A small network was shown many inputs. Here are its activations along a few directions, one row for each input.
In each table, some parts of the input vary, and every possible input appears once, in random order.
A made-up example of a description, with smaller parts first: one of 5 places around a ring, together with either a single point or one of 11 places around a ring or (one of 3 separate values, together with one of 4 places along a line).
Shared parts are said once, and a part with two or three values counts as separate values.

Other details of the inputs vary at random and push rows far along three fixed directions, the same in every table; ignore that.

Rows:
x1: [ 34  25  26  34  -6 -16  -1  -3   9 -26   3   7]
x2: [ 22 -10  59  31  36 -13 -10  40   4   3 -39  35]
x3: [ 23   7  48  40  69 -14  -3  18  22  21  -7  19]
x4: [-46 -10   4  39  12  54 -16 -24 -27  61  10   5]
x5: [ 39  18 -14 -30  -6 -36  -6  23   1 -46   9 -21]
x6: [-20  -5 -42 -42 -38  36  35 -27 -30 -15  27 -43]
x7: [  5  -6  14 -74  24  -9 -40   9  30 -33 -50  -2]
x8: [  3   1   1 -60  65  -7 -28   5  41 -21 -22 -33]
x9: [-63 -29  77  28  34  61  -2  10 -44  34 -32  29]
x10: [-59 -18  68  29  14  44   3   3 -37  38 -38  34]
x11: [ 35 -10  26  13  -2 -18  12  38   9   3  -5  27]
x12: [-27  -1 -34  71 -46  22  13   5 -34  51  43  20]
x13: [  4   1  -5 -62  38 -27 -78 -10  21  -9 -13 -13]
x14: [ 46   1 -30 -18 -13 -45 -34 -10  28 -11  14 -27]
x15: [ 55 -14 -50 -46 -41 -23  29  20  40 -28  -3 -25]
x16: [-73  -1  14  27  14  34  18 -11 -32  36  -3  19]
x17: [-41 -23 -18 -26 -15  11 -27 -44 -40  14  12  -4]
x18: [ 15  27  63  40  30 -18 -31   8  -6 -24 -15  34]
x19: [ 55  25 -52 -39 -50 -45  22   1  21 -43  15 -42]
x20: [ 10  13  38  45  51 -27 -11  44  13   0  -7  17]
x21: [-18  -6 -26  76 -47  25  20  -9 -25  55  41   3]
x22: [ 21  18 -70 -36 -27 -43   9  15  40 -37  15 -15]
x23: [-28  -3 -30  71 -49  17  12   2 -36  49  44  18]
x24: [ 41  -2  -8 -27 -29 -18  -1  12  54 -34 -14  -6]
x25: [ 27 -11  70  36  34  -1  -6  39  16   6 -34   7]
x26: [  3   3  -3 -72  68 -17 -32   4  31 -16 -12  -2]
x27: [-34  -4 -13 -34   1  32  11 -27 -48  -8   3  -3]
x28: [-39 -15 -61 -37 -10  37  39 -29  -3  10  17 -23]
x29: [ 16  -9  17 -69  27   0 -32  -2  41 -26 -51 -17]
x30: [ 68   2 -23  75 -60 -65  13   9   5   5  40  -3]
x31: [-42 -11 -73 -41 -21  22  36 -15 -11   0  24 -10]
x32: [-35 -24 -32 -50 -52  41  37 -21  -5  10  -8 -25]
x33: [-72 -24   9 -64  40  40 -65 -57 -36  20 -14  -6]
x34: [-27  -6 -39 -55 -28  32  28 -31 -44  -7  32 -10]
x35: [ 41  15  67  35  52 -12  -7   6  -9   3  -8  14]
x36: [ 76  -5  -6  57 -55 -33  57  47  24   6  25  12]
x37: [-35 -18 -55 -33 -37  29  -7 -45 -12  25  29 -30]
x38: [ 27   7  11 -67  53  -7 -29 -17   9 -35 -29 -26]
x39: [-62   6  69  37  38  48 -14 -27 -65  18 -23  31]
x40: [ 19  18  14 -63  40  -9 -38 -23  15 -41 -32 -26]
x41: [-42   5 -38 -49 -42  24  22 -31 -42 -11  13 -19]
x42: [-31   3 -21  75 -38  25  57  -8 -15  31  28  10]
x43: [ 50   8  -9  62 -76 -40  34  48  28 -21  17  32]
x44: [ 46  24 -26  74 -40 -52  50  37  32   5  26  -1]
x45: [  7  17  48  50  49 -12 -18   8  36   0 -17  24]
x46: [  5  22  36  48  37 -27 -20  23  29 -10  -9  37]
Each input here is: one of 2 separate values, together with either one of 5 places along a line or (one of 3 separate values, together with one of 6 places along a line).
Question: The inputs of x6 and x5 match in every part but the choice among 2 separate values. If x8 is changed in the same way as x6 into x5, which row does it become?
Answer: x20
Question: The inputs of x40 and x39 match in every part but the choice among 2 separate values. If x15 is changed in the same way as x40 into x39, which row does it become?
Answer: x2
Question: Which other rows does x24 become when the choice among 2 separate values takes its other values? List them by row number.
Answer: x43
Question: Which other rows does x26 become when the choice among 3 separate values takes its other values? List them by row number.
Answer: x11, x34
Question: Which other rows does x3 become when the place on the line of 6 takes its other values? List them by row number.
Answer: x8, x28, x42, x44, x45

Rows:
x47: [ -8  -2  23  75 -12  14  36  14 -18  32   8  23]
x48: [-33  -6   6   2 -17  32  12 -17 -30  12   6   7]
x49: [-10   7 -55 -19 -25  -5   6 -17  -2  -6  31 -18]
x50: [-13  -1  31 -20  34  14 -21 -17  -8   0 -23  -1]
x51: [ -1  -5 -44 -27 -33   8  27  -4   9  -5  12 -18]
x52: [ 18   2 -10 -51   7 -14 -17  -7  20 -28 -10 -18]
x53: [-36 -11  -3   6 -10  39  19 -12 -15  17   0   4]
x54: [-12  -1  34 -22  33  15 -23 -14 -11   1 -21  -1]
x55: [ -7  -7 -54 -18 -38  -4  -5 -12   3   6  23 -19]
x56: [ 43  13  14  19   0 -37  -7  20  19 -18  -6   6]
x57: [-20  -8  18 -11  37   9 -44 -16   0  17 -13  -5]
x58: [ 15   6 -11 -53   6 -16 -20   0  12 -31 -11 -14]
x59: [ 41   8  11  20   8 -30   1  29  32 -12  -6   3]
x60: [-32 -10 -12   9  -2  29   2 -24 -24  31  16   3]
x61: [ 12  -4 -17 -53  12 -12 -12   7  31 -20 -15 -14]
x62: [ 11   3  42  56  38 -10 -23   9  -1  24  -2  25]
x63: [-13  -3  35 -22  32  16 -23 -13  -9  -2 -19   0]
x64: [ -3   0 -40 -27 -39   1  18  -6 -10 -17  15 -12]
x65: [ -4  -4 -55 -23 -32  -1   4 -12   4   3  27  -9]
x66: [-35 -10   2   7 -14  30  14 -24 -28  11   3   5]
x67: [ 22   3 -19  44 -41 -14  36  24  10   2  18   7]
x68: [ -7   9 -55 -20 -22  -5   8 -19  -4  -3  31 -22]
x69: [-14   0  29 -20  37  13 -21 -12 -16  -3 -22  -1]
x70: [ 25   4 -17  45 -40 -11  38  22  11   1  21   3]
x71: [ -7   1  23  76 -13  17  34  12 -17  29   7  21]
x72: [-30  -6   3   4 -11  31  16 -19 -37  12   5   0]
x73: [ 16   4 -13 -51   9 -16 -19  -1  11 -32 -11 -16]
x74: [ 33  25  -3  26  14 -46 -19  17  20 -10  11   3]
x75: [ 37   9   9  18   5 -34   0  33  32 -11  -9   9]
x76: [-19  -9  26 -23  42  15 -13  -2   2   9 -24   2]
x77: [-35 -12 -13   9  -4  29  -1 -22 -22  28  15   7]
x78: [  1  -2 -39 -26 -36   3  21  -8 -10 -18  18 -17]
x79: [ 45  13  16  16  -2 -36  -8  22  16 -18  -3   5]
x80: [ 40   5  11  18   9 -33   3  32  31 -10  -5   5]
x81: [-15  -3  32 -21  32  15 -25 -11 -12  -4 -22   3]
x82: [ 13   4 -12 -51   5 -18 -20  -7  20 -28 -12 -13]
x83: [ 40   7  10  19   8 -32   2  31  32 -11  -6   4]
x84: [ 14   5 -11 -52   4 -16 -20  -5  20 -28 -12 -13]
x85: [-41 -11 -12  12 -13  25  -9 -20 -22  31  12   1]
x86: [ 30   7 -12  42 -46 -17  32  17  -7  -5  26   4]
x87: [ 27   6 -14  45 -44 -21  33  10  -2  -4  24   5]
x88: [-37 -17   0   2  -6  34  25  -7 -17  20   5   4]
x89: [  8   4  42  58  32 -15 -32   9  -3  29  -8  15]
x90: [-32  -8   3   4 -13  31  13 -17 -35   9   5   4]
x91: [-14  -2  30 -19  35  12 -21 -19  -8   0 -23   0]
x92: [ 38  11   9  19   5 -32  -1  32  32 -12  -9   8]
x93: [ 36   7   9  15   7 -36   1  36  29  -9  -7  10]
x94: [ 13   7  57  48  30  -7 -10  14 -14   4 -13  21]
x95: [-23   7  17 -11  49   7 -33 -20  -5   5  -5  -3]
x96: [-17  -1  32 -23  31  14 -25  -9 -11  -3 -22   5]
x97: [ -8  -4  23  74 -12  13  36  16 -19  33   8  23]
x98: [-39 -17  -2   3  -7  33  22  -6 -18  20   2   7]
x99: [ 12  -2 -17 -51  12 -11 -12   6  32 -21 -15 -14]
x100: [ -7  -8 -44 -29 -35   5  26   2  10  -5  12 -10]
x101: [  4   0 -38 -28 -39   3  20 -10  -9 -12  17 -18]
x102: [-21  -3  26 -19  36  21 -19  -4   7   3 -27   5]
Question: The inputs of x79 and x63 match in every part but one. If x73 is changed in the same way as x79 into x63, which row does it become?
Answer: x78
Question: The inputs of x68 and x49 match in every part but one. If x50 is changed in the same way as x68 into x49, which row does it become?
Answer: x56
Question: What do these inputs look like to the network?
Answer: one of 4 places along a line, together with either one of 3 separate values or one of 5 places along a line or one of 6 places along a line
Question: Which other rows does x72 become when the place on the line of 6 takes its other values? List them by row number.
Answer: x50, x54, x69, x91, x101
Question: Which other rows does x55 become when the choice among 3 separate values takes its other values? List them by row number.
Answer: x49, x77
